Each row below holds a small network's activations on one input, seen along a few directions.
In each table, some parts of the input vary, and every possible input appears once, in random order.
A made-up example of a description, with smaller parts first: one of 3 separate values, together with either a single point or one of 9 places along a line or (one of 5 places around a ring, together with one of 6 places along a line).
Shared parts are said once, and a part with two or three values counts as separate values.
In the rows, zero is written as 128.

Other details of the inputs vary at random and push rows far along two fixed directions, the same in every table; ignore that.
These rows show it; all are for the same input, with only those details redrawn:
[152 121  98 157 150 115 135 141  31 179 134 103]
[ 94 140 149 126  85 115  77 117 185 106 162 123]
[ 84 100 178 187  68  57 102  89 182  80 198 171]
[167 178  56  71 174 195 101 180  38 215  83  35]
[109 197 109  41 107 195  42 156 191 142 112  56]
[103 166 129  88  97 152  63 135 183 125 138  92]
[ 94 140 149 126  84 115  77 117 184 107 163 123]
[ 94 136 152 133  84 109  81 115 182 105 166 128]

Table:
row 1: [171 163  29  65 163 217 116 158  39 191  95  34]
row 2: [140  33 117 167 186 148 170 132  54 177 105 161]
row 3: [176 103 102 158 124 148 173 150  37 161 148 129]
row 4: [ 57  94 141 195 107  68 137  54 189  30 122 206]
row 5: [ 94 100 161 110 162 121 133  99 232  89 102 152]
row 6: [117 120 182 121  83 140  94 144 184 110 172 157]
row 7: [162 129  82 110 175 161 114 153  29 194 119  81]
row 8: [174  90 177 190 144  73 202 148  53 150 163 186]
row 9: [167 165  71 106 186 122 139 147  44 186  93  66]
row 10: [144 176 148  70  88 177 131 156 201 106 134 118]
row 11: [105  89 180 113 139 150 135 123 221 106 111 172]
row 12: [125  58  68 122 213 171 134 123  49 184  79 104]
row 13: [164 121  82 147 164  87 158 109  37 151 119 100]
row 14: [134 230 133  26 129 166  95 168 215 133  90  70]
row 15: [126  50  86 156 225 103 166  93  65 150  88 129]
row 16: [140 218 121  20 122 175  97 152 211 118  86  66]
row 17: [158 102  89 159 140 116 141 122  23 163 135 105]
row 18: [150 206 145  25  96 204  98 180 202 129  98  84]
row 19: [ 90  89 182 183 102  23 121  62 187  62 199 186]
row 20: [174 106 120 155 120 136 156 155  38 165 136 127]
row 21: [131  95 128 225 165  69 220  96  68  97  93 204]
row 22: [119 127 221 168  70  65 152 132 200  85 180 195]
row 23: [ 98  52 101 239 139  87 179  83  32 109 118 201]
row 24: [114 116 179 173  81  45 172  78 204  47 189 185]
row 25: [100 149 162 130  98 164 142 129 202  78  88 185]
row 26: [151 121  98 157 150 114 135 140  33 177 135 104]
row 27: [129 197 138  41  93 212  63 189 196 148 112  79]
row 28: [129 183 155  60 133 135 107 142 205 114 123 112]
row 29: [119  58 128 235 123 109 195 112  42 120 117 220]
row 30: [107 144 116 110  99 107 110  84 197  73 157 116]
- The inputs of row 5 and row 12 match in every part but one. If row 24 is changed in the same way as row 5 into row 12, which row does it become? => row 1
- Describe the family of inputs behind these rows. => one of 5 places around a ring, together with either one of 2 separate values or one of 4 places along a line
- Change only the place on the line of 4 in row 22. List by row number the other rows that result. => row 8, row 10, row 18
- Start at row 18 and move only the place on the ring of 5, one step at a time. The first step leads to row 16. Which rows follow, in order? => row 13, row 17, row 20
